These are the activations of a small neural network, seen along a few directions. Each row is one input.
Each table varies a few parts of the input and shows all the possible inputs, shuffled.
A made-up example of a description, with smaller parts first: line(4) and (point or line(9) or (values(2) and ring(8))).
Shared parts are said once, and a part with two or three values counts as separate values.
(in the rows, 128 means zero)

Other details of the inputs shift rows strongly along two fixed directions, in all tables alike. That doesn't count.

Table:
R1: [128 135 135 118 146 129 134 116 136 135 122]
R2: [131 101 120 152  90 113 103 171 107 123 131]
R3: [132 133 150 108 132 130 120  91 130 151 133]
R4: [132 103 118 137  86 121  98 168 113 130 132]
R5: [128  94 107 145  88 114 109 172 113 127 127]
R6: [133 104 121 158  98 121 115 175 112 120 121]
R7: [126 133 146 121 140 131 125  99 135 141 123]
R8: [105 150 146 117 142 144 159 107 137 109 138]
R9: [103 130 158  87 127 139 132  99 124 144 163]
R10: [102 134 149 107 130 136 150 103 128 127 144]
R11: [127 151 131 141 165 132 146 107 141 109 109]
R12: [124 130 135  89 140 129 113 101 136 162 144]
R13: [137 158 107 195 173 142 184 144 143  64  80]
R14: [133 172  84 213 199 149 207 145 158  42  72]
R15: [136 115  95 161 110 120 139 182 118 106 115]
R16: [133  98 102 132  86 113 111 167 111 136 135]
R17: [130 141 128 103 144 122 130 102 134 142 136]
R18: [126 128 141  96 140 131 112 100 135 156 141]
R19: [128 141 145 114 152 133 132 101 137 139 122]
R20: [140 101 116 162  86 119 116 184 106 117 125]
R21: [126 136 136  86 134 128 113 101 139 159 140]
R22: [134 134 150 109 137 136 116  96 131 150 140]
R23: [136 112 110 158 108 128 121 166 116 111 125]
R24: [127 141 141 100 144 133 122  97 143 145 131]
R25: [134 137 147  93 127 132 111  95 132 155 140]
R26: [128 108 105 136 103 111 113 167 116 126 132]
R27: [135 102 112 134  96 121 107 162 113 133 140]
R28: [135 102 109 153  91 119 116 167 110 119 124]
R29: [123 129 133  92 136 124 119  98 136 160 136]
R30: [103 139 150 106 134 132 147 106 125 122 149]
R31: [132 137 144 102 137 125 118  95 128 147 138]
R32: [126 146 127 119 161 131 146 110 143 131 117]
R33: [135 102 111 134  89 110 106 166 108 130 139]
R34: [133 134 142  97 138 128 126 101 132 153 136]
R35: [133 152 123 118 152 135 143 106 145 126 122]
R36: [130 101 119 139  98 123 101 162 112 133 135]
R37: [134 144 142 128 145 129 132 103 131 127 126]
R38: [131  99 126 141  94 123  97 162 111 136 138]
R39: [125 141 136 129 154 134 138  99 140 127 113]
R40: [134 103 109 141  95 117 117 161 115 127 129]
R41: [105 137 153 104 134 137 151 110 126 127 146]
R42: [136 152 142 130 150 140 139 100 141 122 119]
R43: [128 170  94 216 199 139 202 144 157  37  66]
R44: [133 143 139  99 140 134 125  95 140 144 134]
R45: [133 107 126 140  90 123 101 161 116 131 132]
Each input here is: values(5) and (point or (values(2) and line(4))).
Changing only the values(5) part turns R25 into R28. The same change can be made to R35. Which row results?
> R16
Start at R15 and move only the line(4) part, one step at a time. The first step leads to R34. Which rows follow, in order?
> R13, R20
List by row number the other rows that have the values(5) part in common with R43.
> R2, R11, R17, R26, R30, R31, R33, R37

Table:
R46: [137  97 140  63 105 110  63 112 121 213 154]
R47: [106 174 147  93 178 141 190  69 149 119 132]
R48: [119 171 143 143 180 157 179  99 151  86 117]
R49: [140 176 157 118 189 150 144  66 159 127 115]
R50: [136  85 135  96  84 109  64 146 110 189 150]
R51: [119 166 145 143 176 145 192  93 143  90 109]
R52: [143 100 132  69  95 100  58 111 113 201 161]
R53: [157 127  80 190 127 128 131 187 132  91  98]
R54: [136  87 148  99  56 110  78 149  90 172 158]
R55: [124 111 108 200 117 129 140 194 117  80  97]
R56: [139 114  98 204 108 128 133 184 126  79  93]
R57: [153 179 107 135 205 145 157  91 170 113  92]
R58: [101 138 113 137 130 138 168 135 137  94 127]
R59: [158  83  88 122  65  97  82 187 102 160 132]
R60: [103 121 163  53 105 132 108  80 125 177 174]
R61: [120 144 123 178 153 134 162 135 128  76 109]
R62: [108 144 171  75 145 145 133  56 142 155 148]
R63: [113 178 138 132 186 157 187  94 154  88 123]
R64: [145 129 131 148 124 123 132 135 123 121 112]
R65: [107 136 126 169 155 141 173 146 135  81 107]
R66: [128  86 127 134  64 107  78 171  91 140 150]
R67: [138  88 126 135  55 121  77 187  94 139 153]
R68: [127 144 123 182 145 144 155 132 139  83  93]
R69: [106 156 178  65 168 135 136  39 140 155 156]
R70: [111 175 159  96 184 145 186  58 149 121 130]
R71: [124 149 177  79 149 137 136  58 131 162 144]
R72: [144  81 107 138  67  97  70 180  98 149 143]
R73: [143  79  91 119  83 103  74 185 111 166 131]
R74: [126 172 145 151 182 158 171  97 149  91 112]
R75: [ 97 125 153  44 114 117 112  85 120 173 184]
R76: [123 113 105 201 103 136 147 184 118  72 105]
R77: [146 155 157  81 162 139 107  64 149 172 139]
R78: [146  93  91 182  80 117 103 194 115 112 110]
R79: [152 135 102 187 139 124 153 158 131  92  89]
R80: [ 96 141 109 154 155 137 185 153 139  81 115]
R81: [144 121 131  56 123 120  77  78 140 203 143]
R82: [133 111 103 201 121 124 135 195 122  85  93]
R83: [155 119 107 137 118 114 118 144 123 141 114]
R84: [106 179 144  93 183 153 178  75 157 115 141]
R85: [144  97 133  70  86 113  59 109 121 205 154]
R86: [117  87 113 176  84 123 120 205 101 103 125]
R87: [ 96 147 171  61 164 140 142  63 142 162 155]
R88: [107  86 135  85  60 106  88 153  92 158 183]
R89: [135 145 117 181 158 126 148 135 136  83  97]
R90: [149 117  62 189 127 108 130 190 126  88  92]
Describe the family of inputs behind these rows.
> values(5) and line(9)
Changing only the line(9) part turns R63 into R57. The same change can be made to R87. Which row results?
> R73
Changing only the line(9) part turns R55 into R50. The same change can be made to R54. Which row results?
> R79
Change only the line(9) part in R69. List by row number the other rows that result.
> R52, R61, R66, R72, R75, R88, R89, R90
Start at R58 and move only the line(9) part, one step at a time. The first step leads to R60. Which rows follow, in order?
> R62, R76, R68, R56, R78, R85, R81

Table:
R91: [108  78 140  84  73 114  65 140 104 179 172]
R92: [148 107 141 124 109 117  93 123 119 162 121]
R93: [123 102  82 174 104 125 145 202 118  92 119]
R94: [131 163 153 139 185 151 153  87 156 117  96]
R95: [116 111 112 128  78 119 137 169 107 108 148]
R96: [116 173 159 130 171 146 181  82 136  94 130]
R97: [147 178 106 218 187 152 188 146 149  43  77]
R98: [138 148 147  56 134 134 103  75 141 178 150]
R99: [102 164 154  78 187 137 176  59 151 136 139]
R100: [ 98  80 121 134  70 106 106 185  95 124 151]
R101: [141 101  79 205 118 108 119 194 119  90  87]
R102: [121  82 130 147  62 126  98 181 103 135 144]
R103: [145 111 133  55 119 108  78  91 124 212 148]
R104: [104 102 168  90  82 122 108 123 103 163 163]
R105: [135  95 112 164  68 129 111 194  96 101 144]
R106: [123 165 150  74 161 145 143  55 156 150 148]
R107: [158 126  83 165 112 116 128 163 128 107 101]
R108: [160 169 111 198 185 137 172 118 152  69  76]
R109: [131 166 122 121 197 141 161  97 159 121 104]
R110: [118 137 158  76 157 127  95  75 145 178 143]
Changing only one part turns R92 into R108. The same change can be made to R104. Which row results?
> R96
Describe the family of inputs behind these rows.
> line(4) and ring(5)
Start at R94 and move only the ring(5) part, one step at a time. The first step leads to R97. Which rows follow, in order?
> R98, R109, R110
